Each row below holds a small network's activations on one record, seen along a few directions.
After each row come some of the record's fields: H, V, U, M, G, E, N.
A field that a record lacks is written missing.
Other fields move the rows too, some of them a lot.
In the rows, zero is written as 500.
Strong random noise was added to every row along 19 fixed directions; ignore it. To show where, here is one row again and again, with new noise each time:
[781 507 509 380 343 705 519 677 703 547 469 328 523 649 450 516 155 475
 415 450 610 502 418 480 290 570 584 122 617 470 438 366 665 326 588 581
 481 499]
[480 557 524 375 372 606 383 383 549 584 622 515 252 457 514 426 843 468
 463 374 410 415 528 777 583 698 627 355 575 675 695 342 845 398 412 602
 278 589]
[449 534 555 403 606 766 535 630 529 361 470 630 566 473 269 514 538 539
 562 731 488 452 418 298 484 367 342 502 349 437 355 576 423 518 302 532
 631 608]
[402 257 511 263 699 465 394 556 444 317 480 347 419 220 498 501 700 499
 414 436 529 302 579 436 750 323 391 505 290 552 371 532 519 422 338 559
 325 530]
[586 590 482 111 698 516 439 549 737 375 507 278 335 402 461 449 612 541
 247 538 624 488 426 577 339 345 506 324 741 576 358 281 603 455 398 856
 376 505]
[400 428 554 767 258 375 586 415 321 671 588 596 348 396 430 527 462 287
 636 352 720 556 543 617 501 500 430 490 547 277 568 574 756 659 576 426
 376 507]
[488 449 526 570 213 460 453 578 240 405 428 559 596 487 588 581 848 379
 693 424 391 536 442 651 283 281 537 376 778 372 320 510 530 722 278 424
 500 391]
[791 637 532 540 403 638 608 366 550 580 491 438 235 394 452 487 674 527
 709 275 490 440 347 567 451 446 555 369 629 487 560 538 494 448 457 546
 394 610]
[685 518 541 579 234 596 591 475 554 539 526 314 298 327 554 434 349 508
 485 469 536 579 443 506 324 609 562 388 422 403 681 440 629 558 505 476
 350 675]
[577 316 466 546 496 650 349 406 431 171 526 346 266 394 802 763 624 667
 274 764 545 418 524 693 433 539 665 534 556 386 612 434 352 578 181 444
 489 574]
[594 427 463 882 420  50 511 360 414 610 448 793 293 469 442 440 518 513
 709 354 692 502 692 678 533 505 433 628 406 358 519 529 588 588 673 507
 343 377]
[309 786 452 592 454 315 404 338 588 501 312 737 298 523 433 432 736 338
 692 235 507 487 556 753 401 358 537 708 604 640 526 628 431 488 565 566
 511 389]
[669 434 478 536 587 382 391 567 517 358 297 720 534 655 393 526 618 652
 678 580 528 377 477 501 403 457 438 344 426 550 306 445 499 452 452 514
 529 332]
[572 387 577 480 454 543 539 470 517 508 444 476 461 646 263 663 379 522
 431 554 585 781 602 579 415 531 538 468 517 584 392 417 527 522 323 501
 395 610]
[509 820 255 338 693 329 343 526 628 101 327 434 227 401 697 461 490 727
 477 420 375 249 489 537 393 201 579 458 364 576 594 589 262 388 510 628
 689 569]
[676 580 423 467 399 923 589 386 650 838 607 734 436 461 492 596 678 455
 627 566 315 548 273 398 478 396 450 515 486 471 189 449 495 670 692 682
 697 547]
[602 699 641 549 660 378 647 313 489 552 626 476 123 732 846 144 503 449
 177 403 297 764 644 384 589 355 638 627 234 628 435 534 757 583 496 558
 581 443]
[573 460 482 595  65 497 397 603 602 486 386 571 521 353 494 294 514 399
 672 425 430 490 627 596 360 522 565 491 373 485 538 443 548 473 621 529
 311 496]
[267 562 329 512 310 332 327 459 492 316 340 355 514 352 713 565 504 401
 645 556 487 409 314 530 240 474 513 439 566 651 612 390 464 595 722 374
 601 399]
[747 235 437 697 856 363 578 425 531 414 607 524 383 403 273 654 338 729
 499 859 846 502 561 399 639 443 283 643 424 336 446 398 289 476 522 576
 463 563]
[598 436 324 593 256 431 480 436 402 455 431 350 245 211 466 641 367 599
 733 286 450 469 489 553 481 405 515 324 200 491 696 579 506 515 596 374
 394 808]

[586 532 591 451 581 764 593 312 747 708 565 269 325 212 511 433 606 305
 469 226 628 355 421 530 724 591 509 758 657 574 611 563 356 268 592 572
 283 534] | <H:missing V:missing U:missing M:missing G:missing E:e3 N:n3>
[671 378 511 485 543 615 381 659 414 469 677 651 636 671 510 362 690 641
 566 661 332 232 511 487 724 702 488 191 401 536 626 365 773 257 447 462
 506 454] | <H:missing V:missing U:missing M:missing G:missing E:e3 N:n1>
[731 541 531 669 558 567 622 428 460 450 753 553 441 532 581 447 573 494
 589 767 737 394 362 440 520 340 473 376 931 198 416 406 499 561 595 640
 608 366] | <H:missing V:missing U:missing M:missing G:missing E:e3 N:n1>
[391 211 397 316 294 638 433 438 419 348 417 269 503 169 445 815 406 582
 574 527 510 549 495 438 588 400 541 398 318 544 448 487 337 625 503 443
 352 786] | <H:missing V:missing U:missing M:missing G:missing E:e1 N:n2>
[384 528 481 407 198 391 413 659 514 367 380 834 471 483 445 433 249 611
 566 380 558 296 817 571 640 538 586 411 241 292 411 622 563 510 542 663
 387 564] | <H:h1 V:v2 U:u2 M:m2 G:g2 E:e2 N:n3>
[441 448 618 327 422 647 527 565 462 679 542 647 857 632 336 511 773 498
 592 505 205 534 548 473 701 790 508 559 605 738 404 365 510 420 339 450
 425 516] | <H:missing V:missing U:missing M:missing G:missing E:e2 N:n3>
[391 513 426 587 384 429 445 641 533 519 716 698 434 401 507 496 320 580
 304 656 655 371 687 707 499 708 492 599 502 171 719 420 645 550 501 649
 449 584] | <H:missing V:missing U:missing M:missing G:missing E:e3 N:n3>
[416 455 527 575 364 565 604 433 303 281 707 551 443 637 181 742 224 645
 489 888 728 760 658 599 554 526 567 349 674 343 648 403 529 612 297 498
 491 861] | <H:missing V:missing U:missing M:missing G:missing E:e2 N:n1>
[466 765 464 217 536 642 459 546 644 327 430 362 417 188 323 307 865 433
 653 442 399 474 321 492 311 116 444 455 627 589 492 548 376 485 393 722
 444 638] | <H:missing V:missing U:missing M:missing G:missing E:e2 N:n2>
[597 502 620 595 493 753 480 462 405 318 339 570 439 902 572 559 425 437
 550 526 406 634 500 388 450 237 653 445 346 555 321 778 352 465 349 323
 765 389] | <H:h2 V:v1 U:u2 M:m2 G:g3 E:e1 N:n2>
[598 262 591 682 459 561 414 473 352 461 331 819 538 721 734 742 530 729
 471 482 425 258 616 563 670 852 645 570 241 381 426 653 434 500 258 270
 539 334] | <H:missing V:missing U:missing M:missing G:missing E:e1 N:n3>
[321 291 775 343 498 580 656 369 388 525 334 231 560 725 523 677 208 235
 367 308 666 794 482 268 585 356 613 469 492 651 134 686 500 589 435 348
 486 354] | <H:missing V:missing U:missing M:missing G:missing E:e2 N:n2>
[304 749 563 143 613 280 508 637 492 355 546 387 456 600 815 207 483 415
  91 204 361 428 742 503 651 317 677 468 598 545 377 536 669 431 399 710
 487 393] | <H:h2 V:v2 U:u1 M:m2 G:g1 E:e3 N:n1>
[533 493 556 629 295 671 544  89 520 491 501 460 175 437 677 626 498 494
 527 551 456 594 618 569 719 637 705 792 413 664 586 535 256 546 539 420
 430 638] | <H:h1 V:v2 U:u2 M:m2 G:g3 E:e3 N:n3>
[363 369 506 553 578 571 401 432 464 414 642 524 388 819 387 604 238 375
 382 606 728 525 694 603 766 526 579 353 482 593 595 501 709 250 575 427
 558 512] | <H:missing V:missing U:missing M:missing G:missing E:e2 N:n1>
[264 651 431 345 498 319 405 556 603 557 442 696 669 420 713 346 712 577
 432 473 260 300 504 502 501 697 523 716 429 612 483 398 485 568 580 603
 521 346] | <H:h2 V:v1 U:u1 M:m1 G:g1 E:e3 N:n3>
[396 540 598 274 336 827 576 447 447 556 534 302 469 450 476 717 609 415
 481 510 444 607 265 524 351 489 558 425 724 528 458 526 476 660 244 476
 530 618] | <H:h2 V:v2 U:u2 M:m1 G:g3 E:e3 N:n2>
[424 340 552 518 499 459 366 740 601 573 329 503 624 580 315 454 283 444
 307 491 492 671 630 548 280 713 403 498  82 578 591 517 746 419 409 358
 400 510] | <H:missing V:missing U:missing M:missing G:missing E:e2 N:n3>
[273 718 437 256 375 408 544 601 652 558 434 857 619 318 114 429 429 577
 683 446 550 399 652 490 609 470 397 594 481 436 359 523 402 555 609 835
 400 661] | <H:h1 V:v2 U:u2 M:m2 G:g1 E:e3 N:n3>
[658 406 304 657 358 460 380 552 432 496 654 558 282 383 456 459 511 484
 528 507 447 624 693 706 452 166 494 377 311 301 600 537 635 523 604 605
 479 692] | <H:missing V:missing U:missing M:missing G:missing E:e3 N:n1>
[286 485 506 279 581 387 390 502 515 374 241 489 503 412 229 514 533 467
 673 529 619 482 330 365 359 379 312 305 306 722 371 514 622 569 546 511
 450 458] | <H:h2 V:v1 U:u2 M:m2 G:g3 E:e3 N:n2>
[372 705 346 364 647 208 396 630 523 571 571 527 475 603 531 488 439 560
 352 453 484 435 466 641 362 548 455 383 580 545 631 388 713 465 596 609
 620 440] | <H:h2 V:v2 U:u2 M:m1 G:g3 E:e1 N:n3>
[787 539 447 632 546 368 675 523 433 653 629 418 461 361 650 399 504 713
 460 508 349 569 408 406 385 545 443 517 368 337 646 451 505 643 500 478
 502 606] | <H:h1 V:v2 U:u2 M:m1 G:g1 E:e3 N:n2>
[699 360 415 841 420 308 480 507 288 286 462 558 517 849 540 678 208 542
 638 490 626 609 676 578 487 226 659 351 569 354 427 636 343 446 543 341
 665 411] | <H:missing V:missing U:missing M:missing G:missing E:e2 N:n2>
[598 340 589 278 658 480 457 564 474 472 456 528 554 707 473 565 589 603
 411 463 553 365 517 491 651 604 524 202 553 593 254 364 740 394 387 595
 387 359] | <H:h1 V:v2 U:u1 M:m2 G:g2 E:e1 N:n3>
[440 638 540 354 552 340 398 533 372 237 432 450 416 547 805 273 750 564
 430 466 320 366 462 498 436 410 588 291 434 590 550 495 721 550 371 483
 534 376] | <H:missing V:missing U:missing M:missing G:missing E:e3 N:n2>
[370 270 370 387 264 892 287 499 583 369 474 374 502 423 563 784 348 308
 410 779 595 598 487 532 389 309 574 406 491 496 331 444 409 588 648 515
 609 555] | <H:h2 V:v2 U:u1 M:m2 G:g3 E:e1 N:n2>
[599 485 433 514 467 446 404 377 532 326 393 714 422 746 325 578 441 714
 622 761 549 677 550 507 411 432 585 237 369 631 364 348 595 602 594 588
 545 570] | <H:missing V:missing U:missing M:missing G:missing E:e1 N:n2>
[423 101 512 556 256 503 341 218 334 293 376 571 343 509 763 757 531 597
 577 728 592 551 507 445 557 454 687 350 254 559 209 418 571 831 591 449
 457 406] | <H:h2 V:v2 U:u2 M:m1 G:g1 E:e1 N:n2>
[617 271 507 678 530 542 504 489 419 458 411 255 287 395 535 599 308 392
 390 291 639 645 559 525 441 288 499 451 238 374 511 718 545 509 445 335
 404 583] | <H:h1 V:v2 U:u1 M:m2 G:g2 E:e2 N:n2>
[786 271 479 608 282 484 502 463 427 275 478 285 525 290 627 400 475 585
 766 614 512 381 491 330 606 427 568 361 445 469 553 429 329 428 651 413
 353 511] | <H:missing V:missing U:missing M:missing G:missing E:e1 N:n2>
[413 399 416 548 420 383 394 665 311 368 481 743 548 488 334 508 513 506
 721 357 538 247 732 571 726 343 432 297 355 329 509 678 615 377 512 474
 461 541] | <H:h2 V:v1 U:u1 M:m1 G:g1 E:e3 N:n2>
[262 585 278 483 259 600 453 573 448 658 642 544 636 375 419 815 374 562
 529 465 404 477 435 717 422 705 535 437 645 367 796 465 520 588 545 454
 581 798] | <H:missing V:missing U:missing M:missing G:missing E:e3 N:n3>
[387 206 447 395 408 503 504 359 351 529 604 423 662 393 661 815 564 509
 512 540 493 463 510 467 784 482 585 557 715 514 228 365 343 661 601 524
 470 474] | <H:missing V:missing U:missing M:missing G:missing E:e3 N:n2>
[415 443 399 569 467 599 433 387 436 429 610 323 450 260 854 495 669 396
 445 644 410 477 320 429 443 413 517 491 507 481 553 418 531 688 654 444
 584 492] | <H:h1 V:v2 U:u1 M:m2 G:g2 E:e2 N:n1>
[706 506 472 529 639 509 521 442 678 594 325 537 495 474 556 604 558 660
 466 584 508 505 336 490 274 632 460 649 532 497 399 441 302 590 502 553
 559 386] | <H:h2 V:v1 U:u2 M:m1 G:g2 E:e1 N:n2>

Which values does each new row have?
[682 488 371 606 516 474 456 656 526 648 660 344 540 669 563 483 312 335
 333 245 461 544 661 683 530 470 571 389 683 499 585 454 662 228 629 466
 531 487] | <H:h2 V:v1 U:u2 M:m2 G:g2 E:e2 N:n3>
[586 518 451 362 429 391 514 250 367 514 487 402 466 688 575 711 674 584
 683 351 413 573 381 609 559 468 684 207 841 764 432 343 503 531 566 485
 474 469] | <H:missing V:missing U:missing M:missing G:missing E:e3 N:n2>
[666 609 489 565 721 520 657 413 450 612 677 291 515 300 623 476 925 493
 484 628 282 640 306 489 411 373 373 891 805 499 549 449 133 609 313 479
 584 515] | <H:h1 V:v2 U:u2 M:m2 G:g3 E:e2 N:n3>
[570 330 723 481 552 487 439 436 546 397 319 672 560 742 459 509 624 488
 516 618 743 452 511 531 473 577 556 453 680 526 222 448 508 485 388 565
 393 161] | <H:missing V:missing U:missing M:missing G:missing E:e3 N:n1>
[697 536 600 491 540 436 669 437 543 610 570 502 545 606 365 444 514 608
 531 638 522 668 472 428 491 592 483 579 699 560 416 333 399 547 444 600
 445 472] | <H:h2 V:v2 U:u2 M:m2 G:g3 E:e1 N:n2>
[554 433 566 570 474 500 674 662 289 820 597 442 679 638 501 470 358 489
 514 445 228 658 320 245 441 659 343 337 164 509 544 529 829 597 476 200
 635 552] | <H:missing V:missing U:missing M:missing G:missing E:e3 N:n3>
[281 383 658 402 565 358 557 379 329 602 448 475 622 628 630 490 612 418
 439 473 386 651 412 320 598 597 489 520 415 741 277 419 712 698 490 370
 502 317] | <H:missing V:missing U:missing M:missing G:missing E:e1 N:n1>
[263 656 562 348 350 188 513 364 452 342 346 420 421 448 624 418 472 638
 558 322 374 476 564 498 554 677 672 585 432 764 590 450 469 576 428 463
 352 555] | <H:h2 V:v2 U:u2 M:m1 G:g2 E:e3 N:n3>
[112 612 349 464 454 546 374 590 482 603 623 598 563 356 584 624 501 352
 393 380 423 315 562 684 585 564 484 705 537 390 715 634 479 472 526 489
 637 567] | <H:missing V:missing U:missing M:missing G:missing E:e3 N:n3>
[582 606 467 731 526 222 521 365 533 619 542 666 366 583 690 286 590 448
 422 430 444 657 661 643 480 440 563 756 508 483 499 485 510 580 665 592
 518 345] | <H:missing V:missing U:missing M:missing G:missing E:e2 N:n1>
[404 422 477 327 519 281 573 585 339 617 539 530 863 575 671 657 558 553
 344 484 296 614 586 487 561 569 533 666 750 485 251 377 331 699 410 526
 568 377] | <H:missing V:missing U:missing M:missing G:missing E:e2 N:n2>
[385 496 386 529 499 184 415 254 318 502 491 469 608 793 636 682 762 494
 627 477 269 702 478 658 528 498 675 505 829 967 434 256 443 565 607 362
 578 354] | <H:h2 V:v2 U:u1 M:m2 G:g1 E:e3 N:n3>
[587 460 558 358 548 319 531 475 493 516 535 634 341 443 776 567 427 683
 303 428 718  87 619 570 751 755 558 467 625 218 381 469 545 522 484 715
 388 312] | <H:h2 V:v2 U:u2 M:m2 G:g3 E:e3 N:n1>
[527 682 647 510 573 696 467 459 610 416 641 520 275 522 676 171 730 424
 348 608 503 319 523 565 564 606 575 604 529 466 751 554 604 345 371 556
 487 419] | <H:h2 V:v1 U:u2 M:m1 G:g3 E:e2 N:n2>
[648 403 336 656 656 396 483 432 388 578 585 668 462 520 561 761 575 667
 616 418 612 179 468 616 715 600 469 365 648 332 522 486 492 437 618 501
 565 431] | <H:h1 V:v2 U:u1 M:m2 G:g2 E:e1 N:n2>
[718 592 492 709 313 437 402 447 519 466 363 927 517 835 295 399 665 612
 840 376 342 506 744 723 572 513 671 501 475 618 524 558 376 286 491 496
 456 459] | <H:missing V:missing U:missing M:missing G:missing E:e3 N:n1>
[729 686 510 519 685 519 561 558 610 547 452 501 405 495 553 469 607 621
 351 477 424 563 383 564 210 464 450 578 556 368 514 551 422 583 294 571
 577 501] | <H:missing V:missing U:missing M:missing G:missing E:e3 N:n3>
[174 440 511 335 313 297 477 541 552 494 387 534 412 352 470 681  88 498
 303 293 878 379 704 660 525 642 571 516 507 257 492 613 578 603 527 663
 294 516] | <H:h2 V:v1 U:u2 M:m1 G:g1 E:e3 N:n2>
